Each row below is a small network's average activation on inputs in which a field has the value named, seen along a few directions.
Values that are neighbours, or in one group, have similar rows; names and order tell nothing.
(in the rows, 500 means zero)
Strong random noise was added to every row along 6 fixed directions; ignore it. To show where, here is one row again and again, with new noise each time:
[462 349 568 419 431 399 196 671 449 692 543 539 372 406 456 866 423 411
 502]
[408 458 420 563 244 333 286 513 416 255 637 585 492 400 502 324 662 218
 687]
[387 503 588 511 647 173 436 671 487 594 499 328 423 564 353 650 505 392
 387]
[351 664 397 586 380 515 551 385 444 255 570 447 464 349 582 434 487 380
 670]
[346 563 572 542 697 164 500 626 485 595 491 265 384 543 363 680 480 399
 385]
[554 456 749 204 393 177 442 812 541 587 688 644 515 526 309 510 751 359
 488]
[441 600 584 369 415 530 546 603 521 418 588 551 508 415 479 588 464 479
 587]
[580 604 494 551 668 426 697 459 465 549 350 263 638 662 538 368 488 636
 278]


Values of Nodo:
s6: [432 772 520 487 538 518 885 467 566 223 452 387 702 595 501 164 529 501
 513]
s4: [412 229 564 408 438 382 225 625 568 462 634 845 365 466 252 490 592 341
 638]
s1: [580 497 542 508 657 286 601 606 545 697 446 363 501 599 451 442 634 579
 241]
s2: [797 409 459 515 555 380 646 345 396 835 592 464 419 541 580 384 829 492
 364]
s9: [557 463 521 418 375 485 390 438 514 574 404 588 479 421 517 568 476 481
 575]
s5: [592 474 561 452 562 746 609 674 674 190 579 689 748 783 339 140 520 586
 551]
s3: [599 136 508 557 503 494 113 511 477 704 529 783 413 537 420 558 573 506
 472]
s7: [173 629 593 391 313 457 448 664 600 394 726 576 255 191 416 857 415 296
 779]
s8: [539 213 375 619 449 762 110 602 466 606 527 638 442 501 601 817 374 448
 542]
s10: [599 489 712 164 360 368 530 394 549 712 596 705 382 362 463 549 713 516
 614]
Nodo is arranged as a ring.
List every value one step from s7, in the order listed. -> s6, s1
List every value one step from s5, in the order listed. -> s2, s3

Values of Daf:
p1: [498 499 539 452 467 552 551 499 571 400 605 656 513 501 435 393 557 518
 575]
p6: [620 476 619 341 453 243 473 621 513 649 445 504 553 542 447 445 690 494
 349]
p8: [564 346 528 481 546 253 366 532 471 754 597 593 330 470 410 602 731 431
 392]
p9: [391 517 360 631 378 292 423 305 416 304 512 469 466 434 562 245 663 279
 615]
p2: [563 714 518 405 360 644 769 570 550 278 652 605 642 450 584 299 655 501
 614]
p10: [484 636 543 492 625 439 737 426 548 425 507 381 541 592 440 289 522 533
 500]
p7: [648 481 517 406 370 713 590 630 539 201 501 642 844 707 466  78 555 517
 537]
p3: [263 717 579 492 724 401 791 476 593 346 575 409 372 478 336 530 441 453
 580]
p5: [542 454 425 570 451 746 409 524 460 523 479 482 563 522 616 615 355 552
 525]
p4: [354 616 584 514 645 197 550 459 485 761 451 247 259 378 466 834 439 497
 410]
Daf is arranged as a star with 3 arms.
List every value one step from p9, in the order listed. -> p10, p4
List every value one step from p1, in the order listed. -> p8, p3
List every value one step from p2, in the order listed. -> p5

Values of Bir:
j3: [455 584 468 562 668 522 596 430 488 592 441 291 431 521 497 658 372 517
 458]
j6: [708 459 641 271 488 573 597 517 521 707 438 580 599 548 521 539 511 687
 386]
j8: [483 437 460 562 565 524 460 493 498 545 513 556 429 499 488 560 505 523
 458]
j2: [454 707 489 468 412 530 676 408 487 381 477 452 525 382 593 444 524 515
 560]
j10: [553 638 430 473 367 700 726 262 515 381 582 649 489 350 619 352 597 588
 611]
j5: [714 312 526 384 544 481 426 389 434 903 435 544 384 494 552 665 547 588
 370]
j4: [631 469 466 547 547 487 502 448 436 775 493 377 461 534 622 577 537 572
 388]
j1: [487 493 434 624 557 343 524 340 444 526 479 355 464 541 535 349 548 455
 477]
j7: [515 603 411 525 397 559 524 235 423 612 442 438 423 302 706 581 495 592
 511]
j9: [500 624 385 585 560 516 593 423 451 566 521 338 426 407 618 614 512 464
 477]
Bir is arranged as a star with 3 arms.
List every value one step from j9, in the order listed. -> j4
List every value one step from j6, in the order listed. -> j1, j7
List every value one step from j8, in the order listed. -> j10
